A small network was trained on made-up records. Each row is its average activation on records with the value named, seen along a few directions.
Related values have similar rows: they may be neighbours, one step apart, or belong to one group.
(in the rows, 500 means zero)
Strong random noise was added to every row along 15 fixed directions; ignore it. To show where, here is one row again and again, with new noise each time:
[343 328 786 323 478 571 455 570 510 575 499 416 481 393 392 458 513 479
 683 645 553 416 666 514 545 384 445]
[447 618 449 478 564 352 558 441 575 488 530 543 532 558 541 450 636 390
 428 570 389 490 541 541 569 572 474]
[637 431 514 661 627 555 480 657 626 371 545 457 474 459 452 552 577 548
 424 709 579 692 297 532 588 463 571]
[258 327 756 326 569 705 401 308 237 603 421 610 738 455 662 696 591 442
 688 351 517 577 612 383 452 537 270]
[553 432 450 669 518 193 574 520 673 185 574 603 416 565 714 630 455 240
 368 514 596 538 625 347 566 578 428]
[593 405 585 720 506 444 484 489 295 449 505 725 618 555 598 355 257 552
 423 281 603 346 578 381 366 500 386]
[376 551 680 277 490 565 394 472 248 279 495 566 651 420 687 546 562 421
 421 477 683 543 484 466 681 564 473]
[450 511 491 436 339 529 504 621 481 323 494 250 793 482 205 513 540 393
 324 742 479 365 443 709 503 544 559]
[364 482 560 394 505 592 578 604 279 387 380 674 634 555 696 546 362 573
 323 525 640 516 501 619 531 804 460]
[502 444 585 454 435 751 502 387 367 524 480 566 497 557 511 719 592 541
 419 585 549 682 472 518 550 586 517]
[731 518 661 675 549 805 624 466 459 602 435 619 664 487 392 595 774 624
 625 773 389 632 630 490 581 357 374]
[553 488 568 616 387 216 464 474 659  48 775 672 659 619 654 435 669  77
 511 532 372 407 622 325 617 545 455]
[659 582 441 593 508 453 480 410 450 457 507 460 475 426 457 535 540 501
 378 473 616 579 431 427 597 422 483]
[698 636 392 596 496 355 427 146 311 528 574 591 302 503 706 500 493 359
 343 206 635 583 455 279 581 269 577]
[377 737 442 463 691 290 606 458 496 535 355 637 455 318 496 440 706 541
 406 459 585 595 542 455 627 642 318]
[ 88  92 838 407 429 814 333 521 431 523 592 492 594 665 296 606 600 325
 500 637 374 469 434 632 144 403 746]
[538 337 444 453 287 712 507 574 503 591 480 539 470 249 264 548 598 595
 862 370 558 687 261 405 508 566 480]


Values of Famud:
b7: [402 215 705 572 486 509 458 735 422 450 458 438 355 241 380 240 471 318
 468 650 670 554 352 628 473 294 757]
b5: [644 630 585 261 502 593 330 363 367 495 554 434 301 692 942 612 179 653
 390 500 681 467 740 486 757 597 503]
b3: [569 537 721 568 472 379 351 248 591 612 847 809 209 795 585 151 479 551
 462 489 331 330 753 389 661 755 420]
b8: [549 527 536 490 389 709 507 555 364 415 543 709 355 485 405 487 600 643
 349 592 600 702 301 549 607 678 656]
b9: [451 691 454 399 544 571 703 585 528 580 292 402 387 434 394 667 668 600
 453 662 500 578 608 635 499 409 545]
b6: [556 476 598 555 511 545 266 373 489 452 632 426 404 452 361 616 517 616
 512 307 692 556 438 263 555 485 394]
b2: [564 507 513 648 350 341 359 335 556 323 530 310 459 464 344 648 378 395
 394 230 552 357 694 258 297 283 382]
b4: [423 455 425 552 609 173 493 590 757 375 474 314 424 365 499 517 419 393
 517 502 557 444 556 411 473 463 411]
b1: [596 493 519 387 338 487 379 515 795 423 587 292 399 465 446 667 397 655
 732 506 487 477 711 334 603 600 288]
The values of Famud form a 3 by 3 grid.
Name the neighbours of b2, in listed order.
Answer: b7, b1
Name the neighbours of b3, in listed order.
Answer: b5, b6, b4
Each value of Famud is a pair of two hidden parts, and every pair occurs once (3 first parts, 3 second parts).
Changing only the second part turns b9 into b6. b7 has the same second part as b9; what does that change turn b7 into?
Answer: b3

Values of Tugil:
k3: [534 738 529 475 395 599 695 568 332 329 408 734 741 394 372 455 883 438
 465 693 427 535 524 563 594 448 536]
k2: [467 364 464 520 470 493 538 722 707 533 541 478 360 475 454 373 459 477
 765 510 398 413 421 504 338 238 731]
k4: [359 536 458 640 485 296 610 603 587 448 384 544 298 451 326 455 440 501
 407 313 578 315 646 415 195 335 572]
k7: [543 465 477 476 508 485 410 574 698 285 661 405 502 805 787 600 299 454
 454 582 380 404 541 540 455 505 641]
k8: [711 286 616 667 525 437 411 495 466 429 573 250 521 477 460 564 276 419
 371 606 707 448 527 458 574 266 452]
k6: [415 288 439 410 559 621 635 686 534 723 455 416 753 592 618 381 404 415
 791 644 246 446 373 821 485 670 510]
k9: [478 482 491 366 503 559 477 442 577 529 500 515 275 612 638 795 372 688
 493 464 619 581 625 396 528 626 446]
k1: [502 485 575 565 415 371 491 538 536 373 571 666 376 463 556 299 513 277
 548 533 554 405 624 399 549 403 587]
k5: [541 426 567 369 366 600 466 402 425 571 559 399 334 431 546 443 565 292
 494 651 504 671 422 604 673 385 712]
The values of Tugil form a 3 by 3 grid.
Name the neighbours of k4, in listed order.
Answer: k2, k6, k5
Name the neighbours of k1, in listed order.
Answer: k7, k9
